A =
[[-26  -4  -5   7 -10  -3]
 [-30 -12  -7 -23  15  18]
 [-23   4  -3   7 -31  14]
 [ -9 -13  -2   5  13  24]
 [-45 -12  -1  17 -20 -15]
 [  2 -11  -6 -48  16  10]
 [-22   0   9  26 -43 -21]
 [-26   1 -10  -7   6   8]
 [ -8   8  -5 -28   4   3]
 [ 38  15  -2  -5  -6  15]]
A[-10][0] = -26
A[9][-4] = -2
A[9][-5] = 15
A[7] = [-26, 1, -10, -7, 6, 8]
A[8][-2] = 4
A[8][5] = 3
A[-1][3] = -5
A[-6] = [-45, -12, -1, 17, -20, -15]
A[-6][-4] = -1
A[7][5] = 8
A[:, -5] = [-4, -12, 4, -13, -12, -11, 0, 1, 8, 15]
A[-7][0] = -9
A[-10][-1] = -3
A[-4][4] = -43
A[-1][0] = 38
A[-5][3] = -48
A[2][-4] = -3
A[3][3] = 5
A[2][-6] = -23
A[1][-3] = -23
A[4][-3] = 17
A[6][-1] = -21
A[8][-6] = -8
A[-10] = [-26, -4, -5, 7, -10, -3]

a =
array([[33, 25, 52, 40, 42],
       [40, 23, 23, 34, 26],
       [52, 55, 78, 12, 84],
       [42, 12, 52,  8, 30],
       [39, 43, 38, 47, 46],
       [42, 24, 52, 26, 27],
       [39, 58, 51, 49, 58],
       [38, 25, 21, 50,  2],
       [36, 33, 39, 21, 49],
       [56, 72, 29, 30, 63],
       [43, 42, 49, 57, 33],
       [48, 53, 29, 34, 61]])
Rows and columns are counted from 0.
(0, 0) => 33
(11, 2) => 29
(6, 4) => 58
(4, 3) => 47
(1, 3) => 34
(4, 2) => 38
(7, 2) => 21
(4, 0) => 39
(0, 4) => 42
(3, 3) => 8
(3, 0) => 42
(6, 2) => 51
(0, 1) => 25
(1, 4) => 26
(6, 1) => 58
(8, 2) => 39
(8, 4) => 49
(5, 2) => 52
(10, 1) => 42
(6, 3) => 49
(9, 0) => 56
(11, 4) => 61
(5, 1) => 24
(3, 4) => 30
(7, 3) => 50
(9, 2) => 29
(11, 3) => 34
(5, 0) => 42
(2, 2) => 78
(2, 1) => 55
(1, 1) => 23

grid = [[-34, -16, 8, 6, -18], [18, -15, 12, 0, -11], [-32, 14, 5, 4, -11], [-30, -13, -1, -2, -5], [-22, 17, 15, 36, -6], [-14, 6, 1, -50, -11], [-43, 11, -3, 22, 8], [12, -15, 24, 32, -24], [6, -15, -11, -12, 15], [-1, 23, 7, 12, 7], [-45, 7, 0, 1, -7], [5, 35, 34, 12, -1]]
grid[0][0] = -34
grid[5][1] = 6
grid[10][1] = 7
grid[11][3] = 12
grid[7] = [12, -15, 24, 32, -24]
grid[7][1] = -15
grid[9][2] = 7
grid[8] = [6, -15, -11, -12, 15]
grid[4][2] = 15
grid[6][4] = 8
grid[7][4] = -24
grid[:, 4] = [-18, -11, -11, -5, -6, -11, 8, -24, 15, 7, -7, -1]
grid[:, 3] = [6, 0, 4, -2, 36, -50, 22, 32, -12, 12, 1, 12]
grid[:, 0] = [-34, 18, -32, -30, -22, -14, -43, 12, 6, -1, -45, 5]
grid[11][1] = 35
grid[6][3] = 22
grid[2][2] = 5
grid[:, 2] = [8, 12, 5, -1, 15, 1, -3, 24, -11, 7, 0, 34]
grid[8][3] = -12
grid[4][1] = 17
grid[2][4] = -11
grid[10] = [-45, 7, 0, 1, -7]
grid[5][0] = -14
grid[6] = [-43, 11, -3, 22, 8]
grid[2][3] = 4
grid[10][4] = -7
grid[7][0] = 12
grid[:, 1] = [-16, -15, 14, -13, 17, 6, 11, -15, -15, 23, 7, 35]
grid[5][3] = -50
grid[9][1] = 23
grid[5][4] = -11

x =
[[5 6 6 5 4 6 5 6 5 6 5 6 6 6]
 [7 8 7 5 2 6 5 4 6 5 5 8 5 5]
 [6 5 5 5 6 6 6 5 6 6 5 5 5 6]
 [5 7 7 5 4 7 4 7 4 6 6 7 6 6]]
x[0,0] => 5
x[:, 13] => [6, 5, 6, 6]
x[0] => [5, 6, 6, 5, 4, 6, 5, 6, 5, 6, 5, 6, 6, 6]
x[3,10] => 6
x[0,13] => 6
x[2,9] => 6
x[1,13] => 5
x[0,6] => 5
x[:, 6] => [5, 5, 6, 4]
x[:, 8] => [5, 6, 6, 4]
x[:, 7] => [6, 4, 5, 7]
x[1] => [7, 8, 7, 5, 2, 6, 5, 4, 6, 5, 5, 8, 5, 5]
x[2] => [6, 5, 5, 5, 6, 6, 6, 5, 6, 6, 5, 5, 5, 6]
x[2,11] => 5
x[0,5] => 6
x[2,2] => 5
x[:, 1] => [6, 8, 5, 7]

m =
[[ 19  28  -3  16   5  50   1]
 [-25   7  -7 -31  -7  22 -12]]
m[-2][-7]: 19
m[0][1]: 28
m[-2]: [19, 28, -3, 16, 5, 50, 1]
m[-2][6]: 1
m[1][-6]: 7
m[-1][-2]: 22
